These are the activations of a small neural network, seen along a few directions. Each row is one input.
In each table, some parts of the input vary, and every possible input appears once, in random order.
A made-up example of a description, with smaller parts first: values(2) and (point or ring(9) or (line(4) and ring(8))).
Shared parts are said once, and a part with two or three values counts as separate values.
In the rows, 128 means zero.

Other details of the inputs shift rows strongly along two fixed directions, in all tables alike. That doesn't count.

Table:
r1: [136 118 129 126 120 119 128 129 137 133 140 133 127 127 124 132]
r2: [133 130 125 131 127 116 125 132 124 135 124 125 124 131 126 125]
r3: [135 126 133 134 123 119 126 138 129 133 129 127 128 125 129 127]
r4: [102 132 125 119 137 142 140 115 130 111 122 131 120 106 128 138]
r5: [106 134 130 120 134 143 139 117 127 109 120 130 124 106 129 138]
r6: [132 126 132 126 123 118 127 128 128 132 135 128 129 132 131 130]
r7: [130 128 121 125 127 119 119 127 134 130 126 134 132 137 123 128]
r8: [139 132 120 127 125 114 123 139 136 131 124 129 121 123 120 128]
r9: [126 123 127 125 130 130 121 126 130 135 123 131 132 138 128 127]
r10: [135 128 118 128 122 138 127 140 134 123 138 133 134 132 122 118]
r11: [139 133 120 134 120 130 130 143 130 128 140 123 127 128 117 124]
r12: [153 137 166 177 166 161 131 115  49 158 103  88 155 218 175  87]
r13: [129 121 126 129 132 124 123 121 134 126 125 127 135 136 128 126]
r14: [102 149 119 114 136 145 147 110 128 101 124 133 113 101 127 145]
r15: [131 121 124 124 125 120 117 134 137 137 125 133 125 126 121 127]
r16: [100 154 131 132 144 176 161 115  94 105 131 113 113 113 141 130]
r17: [140 133 119 134 119 132 130 137 130 126 142 124 132 133 120 122]
r18: [134 126 136 131 126 121 129 133 120 136 130 124 125 134 131 127]
r19: [103 145 133 124 132 144 150 112 115 109 130 123 117 102 141 141]
r20: [107 134 137 124 137 151 151 116 115 120 130 127 113 110 135 137]
r21: [130 124 137 127 129 126 127 135 124 137 128 129 127 132 130 124]
r22: [140 133 120 128 126 118 123 129 133 129 126 129 130 130 126 126]
r23: [133 124 124 128 122 117 122 130 132 136 127 127 121 126 122 130]
r24: [132 126 125 128 125 121 124 121 127 135 129 123 129 135 130 127]
r25: [130 127 131 128 123 123 123 129 138 126 130 134 136 130 127 129]
r26: [102 149 129 125 144 156 149 111 110 109 117 127 119 117 138 136]
r27: [129 124 125 124 125 124 120 122 135 132 126 130 133 139 125 129]
r28: [138 131 119 132 120 135 127 134 135 122 140 130 134 137 122 119]
r29: [136 122 126 128 122 117 120 128 135 127 129 126 135 123 126 129]
r30: [128 120 129 118 123 121 121 137 141 133 131 139 131 128 125 129]
r31: [101 139 132 113 131 141 144 113 127 110 133 131 115 109 134 145]
r32: [131 121 131 132 127 124 120 135 129 130 122 127 132 124 126 127]
r33: [137 118 131 130 121 120 129 134 133 136 136 131 124 127 122 131]
r34: [133 119 132 126 123 127 126 126 139 132 137 134 131 135 126 129]
r35: [132 124 131 129 124 122 122 141 136 133 127 133 130 121 125 126]
r36: [133 130 121 126 124 114 122 127 131 133 128 129 129 130 126 126]
r37: [131 119 134 125 128 132 130 129 132 135 132 135 132 134 129 125]
r38: [135 120 126 134 127 116 122 133 130 133 125 122 127 127 126 129]
r39: [126 127 123 125 130 125 120 131 131 133 123 135 132 136 125 127]
r40: [129 127 121 124 127 116 118 137 136 135 124 135 125 124 119 127]
r41: [134 121 123 128 127 116 123 124 133 129 129 124 132 126 126 128]
r42: [133 122 129 128 127 123 120 125 136 125 125 128 138 133 126 127]
r43: [135 123 131 135 125 121 124 132 126 130 125 122 129 125 129 130]
r44: [129 119 126 131 130 121 120 134 133 132 123 128 128 124 124 126]
r45: [130 123 131 127 125 125 123 137 138 130 127 136 137 129 128 125]
Each input here is: ring(5) and (point or line(8)).
Q: Changing only the ring(5) part turns r27 into r24. The same change can be made to r25. Which row results?
A: r19
Q: Changing only the ring(5) part turns r12 into r8. The same change can be made to r20. Which row results?
A: r33
Q: Which other rows agree with r45 in the ring(5) part? List them by row number.
A: r4, r5, r9, r10, r26, r30, r37, r39

Table:
r46: [114 135 123 122 123 150 147 127 126 114 147 129 118 114 126 134]
r47: [111 128 137 119 130 129 140 117 124 123 126 127 116 101 133 140]
r48: [151 111 140 141 131 125 110 136 128 144 124 128 155 169 132 110]
r49: [151 105 132 130 114  95 108 136 145 149 134 132 136 136 122 124]
r50: [121 146 113 122 129 149 145 126 125 108 136 128 121 114 123 128]
r51: [146 109 138 135 133 106 109 126 131 153 118 129 142 161 132 119]
r52: [156 127 124 141 122 131 121 140 127 138 137 124 141 158 123 110]
r53: [114 132 128 123 129 125 137 114 127 117 123 123 115 105 131 144]
r54: [109 136 128 120 135 144 135 117 131 108 123 132 125 114 130 136]
r55: [107 132 132 116 126 143 141 114 133 115 136 138 128 116 133 140]
r56: [149 140 140 160 143 141 132 131  86 142 122 105 141 171 149 103]
r57: [117 138 121 125 126 151 142 131 128 113 140 128 116 109 120 132]
r58: [153 134 141 153 133 135 130 131  95 143 128 109 139 168 142 110]
r59: [146 105 130 123 119  93 104 134 154 152 127 143 137 142 122 126]
r60: [115 136 125 123 127 151 144 131 125 115 144 128 117 111 127 132]
r61: [119 147 113 128 132 151 145 128 124 109 132 129 120 112 124 127]
r62: [104 130 129 117 138 128 131 115 128 122 110 133 116 108 132 143]
r63: [152 125 137 149 127 126 124 145 113 146 131 116 136 154 131 112]
r64: [150 121 134 137 118 116 120 151 130 146 138 125 132 141 126 114]
r65: [111 128 131 124 130 127 139 112 124 119 128 123 116 105 131 144]
r66: [150 111 144 147 135 115 116 131 112 151 119 115 143 157 138 115]
r67: [143 107 142 130 130 107 109 132 132 153 118 133 139 150 134 120]
r68: [146 126 133 143 137 130 114 124 116 141 121 120 155 177 138 104]
r69: [151 118 130 133 114 111 120 148 135 142 142 128 131 141 123 119]
r70: [121 148 116 122 127 134 141 129 124 111 135 127 114 105 124 135]
r71: [106 139 119 120 135 140 133 119 132 108 123 133 127 112 127 131]
r72: [113 131 129 123 130 126 135 120 126 119 118 125 115 100 130 141]
r73: [117 140 127 127 124 139 147 128 120 115 138 122 113 110 127 137]
r74: [167  93  69  89  64  52  75 196 251 132 170 186 124  74  46 141]
r75: [149 108 136 129 120 115 107 142 144 145 132 140 150 152 127 117]
r76: [108 131 127 117 129 142 140 115 136 110 131 136 129 116 128 139]
r77: [120 144 118 125 127 151 144 130 129 112 134 128 117 110 122 131]
r78: [102 134 123 116 136 129 127 116 126 120 109 132 117 109 127 140]
r79: [108 137 125 126 134 132 136 117 116 119 116 120 118 108 134 137]
r80: [110 137 125 118 132 143 137 111 133 108 127 132 126 118 130 137]
r81: [144 108 144 138 140 112 111 130 120 153 111 126 142 161 138 117]
r82: [103 138 124 114 137 130 129 110 124 119 113 128 119 117 129 141]
r83: [153 136 145 160 137 138 129 135  90 148 123 107 141 171 146 106]
r84: [106 134 130 117 138 129 133 107 127 120 115 130 116 115 133 144]
r85: [111 137 120 119 131 127 133 115 125 116 123 121 117 107 131 140]
Q: Changing only one part turns r75 into r55. The same change can be made to r47. Which row results?
A: r49
Q: Changing only one part turns r72 into r53. The same change can be made to r64. Which row results?
A: r69
Q: What is each input in this table made of?
A: values(2) and line(4) and ring(5)
Q: Which other rows does r55 become when the line(4) part takes its other values? List them by row number.
A: r68, r76, r80
Q: Which other rows does r66 become when the values(2) part takes its other values? List them by row number.
A: r65

Table:
r86: [114 115 134 115 126  95 116 128 145 137 109 140 118  98 125 147]
r87: [113 120 116 107 125 140 119 138 163 114 136 157 136 119 111 130]
r88: [142 142 107 124 103 132 138 152 147 118 161 136 117 109 104 130]
r89: [126 108 131 115 111 104 130 125 149 134 146 135 115 103 123 146]
r90: [152 145 163 189 164 154 140 125  31 156  97  68 138 194 175  90]
r91: [148 134 108 131 103 127 131 165 151 119 158 134 121 101 100 124]
r92: [130 150  97 129 121 147 131 151 136 107 134 133 125 108 108 120]
r93: [122 132 101 108 119 125 119 118 160 106 137 143 140 123 109 132]
r94: [111 116 123 106 136 118 111 128 155 126 107 151 128 114 116 136]
r95: [119 115 129 116 123  92 113 120 145 134 113 133 117 100 123 151]
r96: [161 111 135 147 133 130  99 140 131 151 128 135 174 202 133  93]
r97: [141 130 117 133 111 112 136 158 136 127 146 123 104  89 107 134]
r98: [120 126 104 111 119 130 118 124 165 110 138 147 138 124 109 134]
r99: [149 160 155 185 179 176 138 101  22 153  91  71 156 233 186  79]
r100: [131 152  95 123 119 142 127 142 137 113 138 134 125 123 109 120]
r101: [116 124 110 110 131 109 109 112 158 120 107 144 128 117 115 142]
r102: [133 144  96 126 129 118 116 150 144 115 115 133 120  98 108 125]
r103: [173 100 158 153 123 132 113 146 122 161 145 127 168 199 143  95]
r104: [132 140 109 125 118  97 122 147 135 128 125 123 103  99 113 138]
r105: [128 115 129 116 112  99 131 120 143 132 144 131 116 105 125 145]
r106: [ 14 182 181 123 182 239 241  38  19  73 118  87  75  74 201 168]
r107: [127 117 126 113 108 132 134 130 158 116 156 142 128 113 118 140]
r108: [ 35 182 147 108 155 225 224  52  69  54 140 104  89  69 169 169]
r109: [178 103 163 170 142  88  91 119  84 183  99  94 166 216 161  96]
r110: [113 123 115 106 134 109 110 124 160 122 105 154 129 111 115 139]
r111: [167 116 142 159 151 110  92 106 100 163  93 107 173 222 152  93]
r112: [139 133 105 116 101 100 133 156 155 125 154 137  96  81  96 146]
r113: [119 102 144 112 114 118 130 139 150 140 143 144 115 100 122 140]
r114: [123 110 137 111 111 140 132 146 160 122 154 153 128 110 118 134]
r115: [159  91 163 150 137 101  93 141 111 182 102 120 155 185 146 104]
Q: What is each input in this table made of?
A: ring(5) and (values(2) or line(4))
Q: Changing only the ring(5) part turns r103 into r106. The same change can be made to r91. Which row results?
A: r97
Q: Which other rows does r112 become when the values(2) part takes its other values? List them by row number.
A: r97
Q: Start at r108 and move only the ring(5) part, one step at a time. The first step leads to r93. Which rows follow, in order?
A: r111, r109, r105
Q: Which other rows agree with r115 in the ring(5) part? List them by row number.
A: r86, r90, r95, r104, r109
